Here are a small network's activations along a few directions, averaged over the inputs that share one value of a field.
Values that are neighbours, or in one group, have similar rows; names and order tell nothing.
Random noise pushes rows far along 4 fixed directions. That doesn't count. These rows show it; they differ only by the noise:
[  29 -171  193  -51  -65   35  524   13  209  -96  430   26  -86  -31
   26   22]
[ 261 -581   28  -73 -331  137 -256  182   15  451  213  513  -88  -54
 -386  452]
[ -51 -816   24 -345 -166  281   89 -566  565  148  420  541 -510 -151
 -252   -1]
[-162  138 -200  192  -34  -45  157 -288   88   98 -100 -119    9   90
  263 -268]
[-317  161  -70   75   65   36 -110 -373  163  191 -197  118  109   35
  113 -335]
[ -24 -728  240 -383 -112  267  240 -346  536   46  560  524 -392 -176
 -299   70]


F, 11 values:
f7: [-151 -278 -322  -30 -134   79  -90 -680  347  149  -57  110 -308  -65
  136 -291]
f10: [ 336 -528  126 -295 -234   89   43  235   89  -22  442  215 -207 -172
 -232  501]
f1: [ 159  -57 -401  197  203 -159  784 -279  -46 -729   71 -807 -653  214
  462 -322]
f6: [ 259 -405  -94 -203 -166  125 -459  128  -65   86    5  217 -192 -140
 -271  424]
f2: [   4 -262 -240 -199  -96   41  131 -320  205 -256  124 -106 -407  -79
  152 -102]
f4: [  88  266  -15   59  198 -106  -93  307 -336 -257 -209 -292   31   71
   25   31]
f5: [ -76 -321 -316 -110 -177   96  -98 -517  288   99   -4  127 -378 -111
   59 -125]
f9: [ 166 -392 -201   81 -290   45   25 -239  130  248  141   94 -199   -1
  -36  160]
f11: [ 435 -227 -391  391 -422 -142  359  133 -173  229  150 -217 -187  155
  131  257]
f3: [ 177 -133 -284   38  139 -108  266  -83 -119 -422  -36 -478 -415  153
  175  -50]
f8: [ 310 -183    5 -171    4  -89  708  189  -17 -607  399 -527 -380    0
  187  153]
F is arranged as a line.
Which values are neighbours of f7? Give them in the order they are listed.
> f5, f9
Which values are neighbours of f3? Give them in the order they are listed.
> f1, f4
Which values are neighbours of f2? Give them in the order they are listed.
> f10, f6

E, 11 values:
e8: [  38 -380 -257 -188   -1   62  141 -520  273 -297  122  -18 -542 -121
  119 -146]
e1: [ -11  514  714  -88  145  -69  496  720 -118 -286  473 -116  564 -127
    9  134]
e9: [-149  404 -782  347  -87 -204 -357 -375 -159   64 -690 -499  -26  147
  513 -337]
e10: [ 298   59 -194  521 -366 -150 -170  486 -451  687 -149   13  329  219
  -80  308]
e5: [-429   -1    2 -115    8  197 -604 -541  301  464 -321  604  165  -85
 -175 -320]
e7: [-354  477  393   82  231  -33  339    6  179   41   69   52  396   17
   53 -314]
e4: [-176  549  721 -109  587   18  -22  466 -222 -450  -97  -53  464   47
 -256  -70]
e11: [ 298 -253  -24  -86  -44   -9 -372  433 -302   29  -47  100  -68   35
 -258  449]
e2: [ 264  121   57  117  172 -117  423  394 -302 -436   53 -513  -64  176
  105  159]
e6: [-209  -69  485 -325   87  139  349  -87  426 -162  464  248   47 -236
 -130 -128]
e3: [-101  152 -193   -2  -36  -58 -111 -181    3   16 -170 -112   11  -31
  228 -106]
E is arranged as a line.
A walk along E starts at e4 and steps to its neighbour e2. Put e5, e7, e11, e6 in the order it reaches them.
> e11, e6, e5, e7
Which values are neighbours of e3? Give them in the order they are listed.
> e1, e9
